Each row below holds a small network's activations on one input, seen along a few directions.
In each table, some parts of the input vary, and every possible input appears once, in random order.
A made-up example of a description, with smaller parts first: one of 5 places around a ring, together with either a single point or (one of 2 separate values, together with one of 4 places along a line) or one of 11 places around a ring.
Shared parts are said once, and a part with two or three values counts as separate values.

Other details of the inputs shift rows strongly along two fixed directions, in all tables alike. That doesn't count.

A family of inputs:
row 1: .14, .05, -.10, .32, .32, -.19, .05, .01, .04, .05, .10
row 2: .10, -.10, .02, .46, .42, -.14, -.25, .24, .10, .29, -.16
row 3: -.18, .19, .02, -.26, -.16, .10, .16, -.07, -.06, -.35, .10
row 4: -.14, .11, .05, .07, -.16, .09, -.08, -.09, -.02, -.21, .09
row 5: -.07, -.04, .09, .24, -.06, -.02, -.05, -.10, -.19, -.16, -.01
row 6: .05, -.21, .34, .39, .36, -.14, -.16, -.07, -.32, .06, -.07
row 7: .24, -.24, .31, .09, .12, -.14, -.15, .14, -.14, .59, -.13
row 8: .09, .07, -.47, -.46, -.22, .04, .05, .36, .28, .07, -.04
row 9: .10, -.13, .24, .26, .14, -.11, -.14, -.05, -.25, .06, -.03
row 10: -.05, -.07, .21, .29, .10, .12, -.14, -.12, .06, .05, .12
row 11: .15, -.26, .15, -.04, .12, -.14, -.12, .04, -.08, .71, -.13
row 12: -.11, .39, .07, .51, .53, .20, .16, -.18, -.24, -.21, -.07
row 13: -.13, .17, -.03, -.32, -.27, .10, .13, -.05, -.02, -.37, .13
row 14: .00, -.08, -.11, -.44, -.52, .04, .19, .14, .01, .08, -.05
row 15: .04, .04, -.12, -.66, -.45, .07, .09, .11, .15, .17, .06
row 16: .25, -.55, .18, .05, .00, -.06, -.02, .14, -.12, .45, -.19
row 17: .18, .08, -.46, -.48, -.22, -.02, .25, .26, .23, .05, .08
row 18: .11, -.16, .12, -.13, -.05, -.09, .04, .06, -.18, .19, -.11
row 19: .19, .37, -.26, -.30, -.10, .20, .18, -.05, .08, -.15, -.29
row 20: .18, -.29, .05, -.31, -.17, -.10, .02, .14, -.15, .21, -.12
row 21: -.27, .37, -.26, -.03, .09, -.07, .22, -.18, .25, -.65, .11
row 22: .13, .05, -.38, -.46, -.20, -.18, .34, .12, .25, .09, -.03
row 23: -.13, -.02, .13, .13, -.05, .17, .07, -.12, -.01, -.29, .11
row 24: -.02, -.15, .17, .30, .07, .08, -.03, -.13, -.12, -.17, .03
row 25: -.33, .28, .12, .43, .10, .12, -.18, -.30, -.04, -.44, .25
row 26: .04, -.03, .30, .23, .23, -.07, -.18, -.05, -.10, .32, .03
row 27: -.27, .28, -.05, .38, .37, -.10, -.04, -.12, .18, -.49, .01
row 28: .01, .24, -.14, .53, .42, .00, -.18, -.05, .03, -.33, .20
row 29: -.04, .05, -.39, -.56, -.27, -.05, .17, .38, .37, .05, -.19
row 30: .13, -.10, .17, -.11, -.10, -.05, -.11, .09, -.04, .26, -.02
row 31: .09, -.31, .05, -.03, -.03, .04, -.07, -.02, .09, .49, -.06
row 32: .21, -.45, .16, .17, -.02, -.18, -.10, .14, -.25, .46, -.21
row 33: -.04, -.02, .06, .01, .07, -.02, -.15, -.13, -.03, .17, .06
row 34: -.33, .22, -.27, -.34, -.33, .18, .05, -.20, .12, -.32, .15
row 35: -.33, .25, .04, .07, -.08, .31, -.01, -.28, .12, -.73, .27
Each input here is: either one of 2 separate values or one of 9 places around a ring or (one of 4 places along a line, together with one of 6 places along a line).
Which other rows does row 25 become when the place on the line of 6 takes its other values? List them by row number. -> row 4, row 5, row 14, row 32, row 34
Which other rows belong to the same alternative as row 22? List them by row number. -> row 1, row 2, row 8, row 17, row 21, row 27, row 28, row 29

A family of inputs:
row 36: -.01, .11, -.14, -.16, -.04, .05, .03, .04, .07, -.15, .14
row 37: -.17, -.01, -.01, -.19, -.10, -.04, .08, -.03, .03, -.19, .02
row 38: -.01, .04, -.10, -.19, -.08, .01, -.03, .01, .02, -.19, .12
row 39: -.14, .05, .02, -.14, -.16, .17, .02, -.12, .14, -.07, .05
row 40: -.12, .07, .01, -.17, -.16, -.07, .05, -.02, .00, -.17, .06
row 41: .30, -.33, -.03, -.10, -.06, -.13, .06, .26, .13, .61, -.20
row 42: -.01, .16, .11, .62, .44, -.03, -.23, -.05, -.04, -.07, .04
row 43: .31, -.24, .01, -.15, -.07, -.04, .09, .22, -.12, .57, -.35
row 44: -.13, -.01, -.03, -.12, -.17, .07, .03, .04, .01, -.21, -.03
row 45: -.02, .20, -.18, -.16, .03, .03, .02, .08, .15, -.12, .09
row 46: -.10, .11, .01, -.16, -.20, .19, -.06, -.08, .03, -.07, .08
row 47: -.10, .05, -.17, -.13, -.03, .00, .10, -.03, .12, -.13, .07
row 48: -.11, .14, -.21, -.14, .03, -.02, .09, .01, .19, -.11, .02
row 49: .06, .07, .00, .19, .20, -.16, -.07, .05, .06, .22, -.01
row 50: -.08, .04, .02, -.21, -.11, .01, .01, .04, -.01, -.20, .09
row 51: .22, -.40, .32, .38, .16, -.06, -.27, .09, -.13, .80, -.21
row 52: .03, .18, -.06, -.22, .00, .08, .13, -.03, -.09, -.17, -.01
row 53: -.04, .07, .23, .53, .49, -.07, -.04, -.24, -.23, -.10, -.06
row 54: .24, -.40, -.02, -.18, -.07, -.24, -.01, .19, .02, .59, -.17
row 55: -.05, .14, -.15, -.12, -.09, -.03, .08, -.03, .08, -.11, .11
row 56: .01, .08, .25, .58, .46, -.01, -.04, -.20, -.17, -.12, -.10
row 57: -.05, .00, .12, .66, .38, .01, -.20, -.10, -.09, -.10, .03
row 58: .00, .16, .25, .54, .43, -.10, -.07, -.23, -.26, -.08, -.01
row 59: .00, .00, .19, .61, .34, -.06, -.28, -.13, -.16, -.15, .07
row 60: -.10, -.02, -.05, -.15, -.11, .03, .15, -.07, -.01, -.17, .08
row 61: -.01, .03, -.02, -.17, -.12, .08, .07, .00, -.05, -.18, .14
row 62: -.08, .15, -.22, -.07, -.04, .08, .04, .08, .16, -.13, -.03
row 63: -.06, -.02, -.07, -.09, -.19, .14, .09, .00, -.04, -.20, .02
row 64: -.06, .15, -.18, -.09, .00, .04, .10, .05, .25, -.13, -.01
row 65: -.07, -.02, -.15, -.10, -.15, .06, -.01, .01, .04, -.20, .00
row 66: -.07, .06, .00, -.15, -.17, .05, .00, .05, -.02, -.21, .01
row 67: .37, -.18, .03, -.18, -.07, -.07, .07, .23, -.14, .57, -.31
row 68: .00, .05, -.04, -.11, -.19, .11, .07, .01, -.06, -.19, .07
row 69: .30, -.40, .01, -.13, -.10, -.18, -.01, .23, .08, .57, -.21
row 70: .00, .12, -.16, -.10, -.10, .08, .02, .04, .06, -.15, .06
row 71: .07, -.15, .10, .10, .00, .01, .07, .01, -.02, .05, -.03
row 72: -.11, -.01, .01, -.14, -.13, .02, .08, .01, .09, -.22, -.02
row 73: -.06, .07, -.11, -.15, -.14, -.08, .02, -.06, .04, -.16, .10
row 74: -.11, .10, .02, -.22, -.13, .16, -.06, -.09, .03, -.06, .15
row 75: -.20, .04, .00, -.19, -.12, .11, .01, -.16, .08, -.05, .08
row 76: .29, -.31, .08, -.15, -.17, -.19, .07, .19, -.09, .60, -.11
row 77: -.14, .08, .32, .53, .30, -.02, -.25, -.29, -.13, .01, .15
The inputs of row 52 and row 43 match in every part but one. If row 50 is changed in the same way as row 52 into row 43, which row does it become? -> row 44
What is each input in this table made of? -> one of 6 places around a ring, together with either a single point or one of 6 places along a line
List by row number the other rows that have the place on the ring of 6 in common with row 58. -> row 40, row 49, row 55, row 73, row 76, row 77

A family of inputs:
row 78: .00, .00, -.12, -.36, -.27, .11, -.01, .02, .08, -.11, .23
row 79: -.38, .34, -.05, -.36, -.32, .39, .21, -.18, .01, -.68, .13
row 80: .08, -.04, -.19, -.31, -.22, .09, .18, .32, .12, .01, -.15
row 81: -.31, .24, .21, .38, .24, .21, -.08, -.47, -.21, -.73, .09
row 82: .31, -.07, -.18, -.39, -.04, -.09, .14, .23, .02, .58, -.32
row 83: -.40, .52, -.34, -.42, -.46, .32, .12, -.20, .07, -.91, .37
row 84: -.01, .00, -.31, -.20, -.31, .07, .11, .17, .18, -.08, -.05
row 85: .15, .17, -.16, -.40, -.12, .07, .19, .17, .16, .15, -.14
row 86: .29, -.24, .02, -.38, -.22, -.23, .17, .19, -.15, .34, -.06
row 87: -.11, -.18, .32, .47, .26, .09, -.21, -.23, -.12, .08, .12
row 88: .00, .26, -.29, -.26, -.19, .08, .13, .01, .20, .00, -.01
row 89: -.22, .42, .05, .48, .50, -.07, .10, -.35, -.09, -.61, .14
row 90: .09, -.23, .10, .57, .36, -.06, -.22, .03, .04, .13, .03
row 91: .14, -.34, -.17, -.31, -.23, -.22, -.06, .35, .28, .47, -.15
row 92: .25, -.16, -.06, -.41, -.21, -.05, .04, .20, -.18, .35, -.16
row 93: .36, -.26, .43, .48, .31, -.14, -.26, .17, -.30, .55, -.12
row 94: .27, -.32, .18, .62, .48, -.20, -.19, .14, -.22, .40, -.29
row 95: .10, -.42, .10, -.43, -.37, -.13, -.06, .15, .15, .64, -.14
row 96: -.22, .20, .02, .55, .38, -.08, .06, -.25, -.09, -.80, .13
row 97: -.23, .25, .10, .51, .47, -.11, -.23, -.19, .12, -.11, .17
row 98: .01, .09, .09, .53, .49, -.01, -.17, -.15, .05, .08, .13
row 99: -.11, -.02, -.04, -.53, -.40, .03, .37, -.07, -.04, -.16, -.04
row 100: -.19, .08, -.13, -.43, -.31, -.01, -.07, .04, .12, -.13, .22
row 101: .13, -.30, .41, .59, .18, -.05, -.26, -.10, -.22, .54, -.13
What is each input in this table made of? -> one of 4 places along a line, together with one of 6 places along a line
The inputs of row 99 and row 86 match in every part but the place on the line of 4. If row 101 is changed in the same way as row 99 into row 86, which row does it become? -> row 83
Which other rows does row 90 become when the place on the line of 4 takes its other values? List them by row number. -> row 78, row 87, row 98

A family of inputs:
row 102: .10, -.15, .18, .02, -.07, .02, -.06, .08, -.15, .16, .00
row 103: -.28, .20, -.19, -.55, -.45, .17, .25, -.15, .11, -.61, .25
row 104: .04, -.27, .20, -.01, -.05, .03, -.03, .03, -.09, .18, -.16
row 105: .26, -.21, -.01, -.27, -.06, -.25, .03, .23, .15, .73, -.12
row 106: .21, -.09, -.18, .16, .17, -.14, -.06, .31, .15, .23, -.05
row 107: -.03, .24, .03, .56, .56, .04, .00, -.18, -.06, -.27, -.07
row 108: .11, -.19, .17, .00, -.05, -.09, -.10, .04, -.18, .21, -.03
row 109: .17, .08, .04, .36, .42, -.19, .08, -.03, -.08, .04, -.10
row 110: -.27, .21, -.17, -.57, -.48, .16, .27, -.14, .10, -.65, .20
row 111: .34, -.24, -.27, -.19, -.02, -.28, -.02, .42, .18, .55, -.17
row 112: -.29, .19, -.16, -.60, -.47, .14, .27, -.13, .09, -.71, .15
row 113: -.01, .36, .04, .65, .52, .06, -.06, -.18, -.11, -.31, -.04
row 114: .23, -.35, .09, -.39, -.27, -.15, .00, .23, -.13, .47, -.19
row 115: -.12, .05, .30, .60, .37, -.02, -.30, -.32, -.27, -.27, .20
row 116: .03, -.14, .28, .38, .21, -.08, -.23, -.10, -.26, .11, .09
row 117: .01, .13, .16, .45, .34, -.02, -.25, -.07, .03, .22, .01
row 118: .25, -.13, -.05, -.31, -.09, -.10, .00, .29, .12, .68, -.10
row 119: -.37, .24, -.27, -.55, -.47, .24, .23, -.22, .13, -.61, .20
row 120: -.27, .05, .27, .61, .30, .03, -.15, -.32, -.18, -.32, .17
row 121: .41, -.09, -.17, -.29, -.01, -.11, .20, .35, -.01, .55, -.27
row 122: .27, -.26, -.30, -.21, -.05, -.12, .06, .40, .31, .50, -.24
row 123: -.03, -.03, .26, .42, .12, .09, -.20, -.12, -.16, .04, .04
row 124: .11, -.01, .04, .02, .17, -.17, -.15, .07, .02, .41, .00
row 125: -.10, .06, .26, .49, .25, .10, -.21, -.23, -.21, -.24, .20
row 126: -.10, .09, .11, .38, .36, -.12, -.13, -.12, .05, .15, .03
row 127: .20, -.15, -.13, .20, .21, -.29, -.02, .23, .19, .24, -.07
row 128: .20, -.18, -.08, -.34, -.09, -.05, .02, .22, .22, .70, -.19
row 129: .22, -.23, -.35, -.26, -.11, -.23, .12, .39, .30, .49, -.21
row 130: -.18, .01, .25, .49, .27, .15, -.19, -.32, -.11, -.25, .12
row 131: -.17, .15, .28, .64, .28, .15, -.28, -.34, -.18, -.32, .16
row 132: -.10, .45, -.44, -.51, -.15, .09, .31, -.03, .09, -.56, .04
row 133: -.08, .24, -.09, .68, .44, -.01, -.21, -.03, .13, -.34, .07
row 134: .26, -.34, .06, -.33, -.29, -.01, .03, .27, -.09, .59, -.08
row 135: .18, -.37, .05, -.31, -.27, .04, .04, .17, .01, .56, -.16
row 136: -.28, .32, -.21, -.53, -.54, .33, .17, -.12, .10, -.63, .14
row 137: -.20, .44, -.49, -.53, -.22, .13, .43, -.05, .19, -.57, -.01
row 138: -.27, .23, -.17, -.61, -.48, .26, .21, -.04, .03, -.67, .15
row 139: -.02, -.23, .17, .02, -.06, -.08, .01, .01, -.11, .16, -.13
row 140: -.28, .23, -.22, -.59, -.47, .18, .24, -.21, .13, -.65, .26
row 141: -.16, -.01, .29, .49, .25, .12, -.16, -.24, -.14, -.25, .06
row 142: .17, -.38, .08, -.26, -.27, -.12, .07, .19, -.05, .58, -.20
row 143: -.17, .08, .35, .60, .26, .10, -.24, -.24, -.22, -.34, .04
What is each input in this table made of? -> one of 6 places around a ring, together with either one of 3 separate values or one of 4 places along a line
The inputs of row 132 and row 137 match in every part but the place on the ring of 6. If row 108 is changed in the same way as row 132 into row 137, which row does it become? -> row 142
Which other rows does row 129 become when the choice among 3 separate values takes its other values? List them by row number. -> row 126, row 137
List by row number the other rows that have the place on the ring of 6 in common with row 112. -> row 103, row 105, row 109, row 110, row 127, row 140
Which other rows does row 120 become when the place on the line of 4 takes its other values? List them by row number. -> row 119, row 139, row 142
